lopeg: [ 84 138 155 139 104 143 100 199]
diz: [118  98 147 137 154 142 102 103]
posu: [131 127 127 128 132 126 128 127]
Lafa: [133 127 127  41 131 126 127 126]
nimes: [133 127 126 127 129 126 128 129]
loril: [ 82 152 140  85  87 129 144 216]
Zub: [110 118 133 142 126 153 111  51]
kebar: [134 128 126 129 130 126 128 128]
lat: [ 49  85 116  81  91 135 161 100]
Leneg: [158 148 157  83 216 151 170 193]
vip: [ 77 110  77 119 207 110  40  40]
Nati: [132 130 132 129 130 130 132 129]
places vip: [40] : 6 7
places Nati: [130] : 1 4 5

kubav: [162 122 135 115 132 149 102 128 195 143 148 108 115 118 135 177 118 153
 161 116 157 153 142 168  78 119 100 137 120 128 123  96  93 121 123  91
 104]
pel: [123 160 145 130 114 118 117 130 157 142 164 106 130 145 119 169 127 128
 137 117 140 151 130 143 103 129 129 157 130  86 117 150 124 108 129 130
  97]
zozof: [109 108 104 169  88 148 134 145 118 156 101 132 138 132 136 103 135  95
 101 144 104 104 104 162 133 137  78 128 105 155 139 132 142 154 137 155
 150]
Mutil: [ 81 140 120  95 148 164  99 144 162 148 118 126 148 109 133 148 117 124
 164 105 141  85  81  70 152 133 131 157 120 144 103 120 130 123 102 117
 144]
Rinit: [162 122 135 115 132 149 102  96 195 143 123 108 115 118 135 177 123 153
 108 136 137 117 123 128 138 110  96 201 109 139 122  96 135 138 123 117
  73]
places zozof: [104] : 2 20 21 22
places pel: [130] : 3 7 12 22 28 35
places pel: [129] : 25 26 34
places kubav: [195] : 8
places Rinit: [96] : 7 26 31
places Rinit: [123] : 10 16 22 34
places Mutil: [144] : 7 29 36

mupe: [122 190 152 180  65 126]
dogo: [106 178 137 223 119 101]
lov: [158 133 133 169  77 133]
lak: [142 142 111 147 142 111]
zag: [175 143 145 172 108 142]
kofe: [151 146 110 150 110 151]
fodiv: [133 134 133 133  77 169]
fonev: [142 168 168 142 168 168]
places fodiv: [134] : 1
places lak: [111] : 2 5
places fonev: [168] : 1 2 4 5
places kofe: [151] : 0 5

suzo: [ 52 155  77  76]
rig: [157 195 136 105]
Viko: [107  64  95 138]
kobop: [137  89  40  79]
zuv: [167 167 166  69]
novif: [156 209 160 114]
Mepa: [159 115 115 159]
vevil: [144 164  86  73]
zifo: [51 51 51 51]
difar: [175  63  87 124]
fodi: [ 90  57 160 142]
places zifo: [51] : 0 1 2 3
places Mepa: [159] : 0 3
places Viko: [64] : 1
places zuv: [167] : 0 1

lan: [163  80 123  86 120 100 132 122 142  29 114 139  82 139 188 120 115 144
 149  94  95 125  77 134 133 138 112 164 114 100 139  80 122 147  99 141
 141 197 140 151 155 122 120 143 106 174 149  29 155 144 113  89 148  93
  28 101  87 107 123]
giti: [106 163 130 139 114 149 149 124 133 184 133 131 128 122 114 127 120 106
 105 143 151 135 140 131 137 130 136 112 141 131 128 146 130 123 143 115
 125  86 123 109 129 133 127 129 130 116 108 115 105 149 137 151 101 145
 131 140 150 120 130]
suma: [136 114 127 113 130 113 130 128 133  98 123 131 113 132 149 124 124 133
 136 119 118 130 113 129 126 132 123 138 123 119 131 113 129 134 124 135
 133 148 132 134 139 129 134 132 119 143 132 120 134 132 121 121 144 120
 126 125 114 122 128]
ref: [163  80 123  86 120 100 132 122 142  29 114 139  82 139 188 120 115 144
 149  94  95 125  77 134 133 138 112 164 114 100 139  80 122 147  99 141
 141 197 140 151 155 122 150 143 106 174 149 166 148  99 126 120 132 138
 122 122 120 159 130]
punu: [106 163 130 139 114 149 113 124 133 184 133 131 128 122 114 127 120 106
 105 143 151 135 140 131 137 130 136 112 141 137 128 146 130 123 143 115
 125  86 123 109 129 133 127 129 130 116 108 115 105 135 114  91 175  95
 123  99  93 122 119]
places lan: [29] : 9 47
places suma: [132] : 13 25 38 43 46 49
places giti: [149] : 5 6 49

mub: [149 149 112 148 149 147 131 127 131 131 134 103 116 152 125 138 103 131
 149 134]
Petum: [114 135  93 121 144 121 101 115 139 132 119  95 127 149 113 125  91 141
 154 135]
piza: [165  97 161 166 114 150 142 157 102 104 127 140 102 138 164 125 156  91
 125 123]
vuzif: [127 116 100 135 143 133 116 132 131 134 142 143 132 116 110 137  88 141
 125 133]
rora: [151  85 141 149 114 132 144 137  95  91 110 126 101 148 152 105 138  81
 126 122]
Vere: [128 114 125 133 133 131 117 118 150 112 120 124 124 152 137 118 125 117
 144 132]
sumip: [128 114 125 133 133 108 117 118 122 154 120 124 124 152 137 118 125 117
 144 132]
ruz: [176  58 139 204 133 176 104 149  84  60 123 101  78 185 163 121 117  62
 146 134]
nos: [138 108 105 173 151 167  70 129 126 101 138  82  98 173 123 144  86 120
 162 139]
maki: [ 96 177  65 113 154 127  70 106 169 163 143  76 157 122  86 156  58 190
 146 129]
Povoz: [121 104 162  85  90  79 194 119 101 116  95 175 131  92 136  85 183  91
  84 110]
bek: [129 125 147 104 107 103 192 133 116 143 110 152 127 117 141 102 152 110
 124 123]
places vuzif: [143] : 4 11
places mub: [149] : 0 1 4 18
places Povoz: [119] : 7

nal: [131 134 136 156 156 100 135 156 171]
nav: [180  62 161 137 167 156 110 115 194]
ped: [128 150 155 159 106 115 142 105 152]
rapu: [180  62 161 137 167 156 110 196 154]
Zod: [180  62 161 137 145  55 102 222 148]
Gena: [ 94  69 136 118 141 137 137 143 166]
places nal: [136] : 2
places nal: [135] : 6
places ped: [152] : 8

logob: [121 212 122 180 130]
repe: [159 159 124 159 128]
koduk: [141 136  64  70  93]
Givo: [117 135 151 183 111]
dira: [117 135 151 183 168]
vuk: [ 69  69 141 141  99]
kaza: [125 118 137 123 129]
Ligop: [124 122  69 122 200]
places vuk: [69] : 0 1
places Ligop: [122] : 1 3
places repe: [159] : 0 1 3

